Read these off the matrix that follows. Rows and columns are numbered from 1.
1) Give the entry at row 1, column 1.
2) Give the entry in row 2 and column 1.
3) Give the entry in row 1 and column 2.
4) Give the entry in row 1 and column 3.
5) Give the entry in row 3 and column 1.
6) Give the entry at row 2, column 3.
[[145 120 128 130 124 113 135 140 126 134 130 129]
 [115 122 134 134 136 139 118 123 119 115 128 127]
 [120 131 125 130 127 141 121 134 141 116 139 119]
 [140 129 130 123 117 123 126 118 135 144 136 120]
 [131 142 122 135 137 121 126 126 133 119 145 125]
 [131 104 130 128 124 127 131 136 121 133 120 135]]
1) 145
2) 115
3) 120
4) 128
5) 120
6) 134

x =
[[127 129 123 125 128 111 142 146 132 151]
 [125 141 122 118 129 112 150 118 134 132]
 [135 131 131 124 130 119 153 134 139 142]
 [140 143 135 140 130 110 131 128 133 145]
 [138 136 124 136 127 111 136 134 132 151]
 [123 137 117 120 124 111 138 144 122 156]
 [133 141 134 113 135 125 152 130 140 135]]
The bottom-right entry is 135
The first entry on the main diagonal is 127
The bottom entry of the column that holds the smallest entry is 125
Read off the top-right entry.
A: 151
Read off the 3rd largest entry.
A: 152
Read off the smallest entry in the last column.
A: 132
The largest entry in the first column -> 140
The entry just left of 117: 137
The minimum -> 110
The top entry of the column that holds the smallest entry is 111
Read off the entry just right of the smallest entry.
A: 131
The fifth entry, reading row by row: 128
The entry just left of 110 is 130
Read off the largest entry in the last column.
A: 156
The 2nd-last entry, reading row by row: 140
Read off the second largest entry.
A: 153
Read off the 2nd entry on the main diagonal.
A: 141
Read off the 3rd entry on the diagonal from the top-right corner.
A: 134

grid = 131	139	144	141	105	126	125	125	132
The second entry is 139
Give the 1st entry.
131
The entry just right of 105 is 126

a =
[[120 111 147 121 148 123 127 145 131 135 131 134 118]
 [115 111 123 128 152 135 129 142 125 137 130 124 135]
 [121 108 133 110 145 131 122 146 128 157 133 135 118]
 [116 128 138 122 138 124 126 148 127 136 137 121 124]
 [117 108 132 132 145 135 121 147 123 144 122 137 124]
 [116 120 143 121 144 122 128 146 131 132 137 125 122]
 [115 111 128 118 135 139 122 147 121 151 140 135 126]
 [137 117 132 108 140 126 133 141 136 135 125 124 133]
 [121 106 127 115 142 124 138 141 125 133 142 140 132]
 [128 120 123 113 136 132 125 149 132 131 127 127 143]
 [117 117 121 123 139 125 125 153 144 144 133 121 124]
 [128 105 127 112 158 136 136 143 124 135 130 127 125]
 [119 113 135 108 140 126 146 155 135 134 125 125 128]]
Counting starts at 1.
Which number is the entry at row 2, column 1?
Answer: 115
The entry directly above 151: 132
The entry in the top-right corner is 118
The entry in the bottom-left corner is 119
Which number is the entry at row 3, column 3?
Answer: 133
Which number is the entry at row 3, column 1?
Answer: 121
The entry directly below the largest entry is 140
Which number is the top-left entry?
Answer: 120
The entry just right of the smallest entry: 127
The top entry of the column that holds the smallest entry: 111
The entry just right of the centre entry: 147
The bottom-right entry: 128
The minimum is 105
Which number is the entry directly above the largest entry?
Answer: 139
The centre entry is 122
The entry in row 1 and column 3 is 147
The entry just left of 129 is 135
The entry directly above the centre entry is 128
The entry just left of the smallest entry is 128
Which number is the entry at row 2, column 3?
Answer: 123
Which number is the entry directly below the smallest entry?
Answer: 113
Which number is the entry in row 2 and column 2?
Answer: 111
Which number is the top entry of the column that holds the largest entry?
Answer: 148

Questions about the grid below.
1) Report the 5th-last entry, reading row by row.
2) Report the second entry in reading order.
3) Report the entry just right of the centre entry.
4) Report the top-right entry.
5) Report the entry just left of the largest entry.
6) Report the bottom-right entry.
7) Report the entry in the top-left corner.
8) Report the third entry on the main diagonal.
[[147 108 118 109 110 127 150 135 138 141 115 116 140 145 106]
 [143 126 112 124 143 144 127 151 117 108 108 121 132 111 150]
 [113 128 123 106 123 140 129 128 150 138 149 148 121 132 118]
 [139 107 106 125 109 140 134 138 127 129 150 130 119 148 107]
 [117 127 129 120 128 135 129 131 119 123 141 129 114 119 143]
 [149 122 113 133 146 116 123 141 117 110 121 117 113 135 123]
 [129 149 107 129 119 136 142 111 139 109 116 125 134 140 146]
 [125 143 112 131 119 149 109 106 124 110 139 138 118 144 114]
 [121 109 117 137 138 140 129 109 125 127 129 148 142 148 123]
 [110 112 145 128 130 117 116 127 139 115 109 122 106 130 149]
 [120 116 132 147 106 144 105 150 116 147 122 149 119 150 135]
 [109 150 110 123 113 107 123 135 150 108 138 118 129 147 145]
 [136 136 143 134 125 136 138 114 149 114 122 106 123 135 117]
 [149 150 128 107 125 106 145 127 137 137 134 107 117 135 118]
 [124 130 108 140 106 149 133 105 111 111 141 125 107 106 150]]
1) 141
2) 108
3) 124
4) 106
5) 127
6) 150
7) 147
8) 123
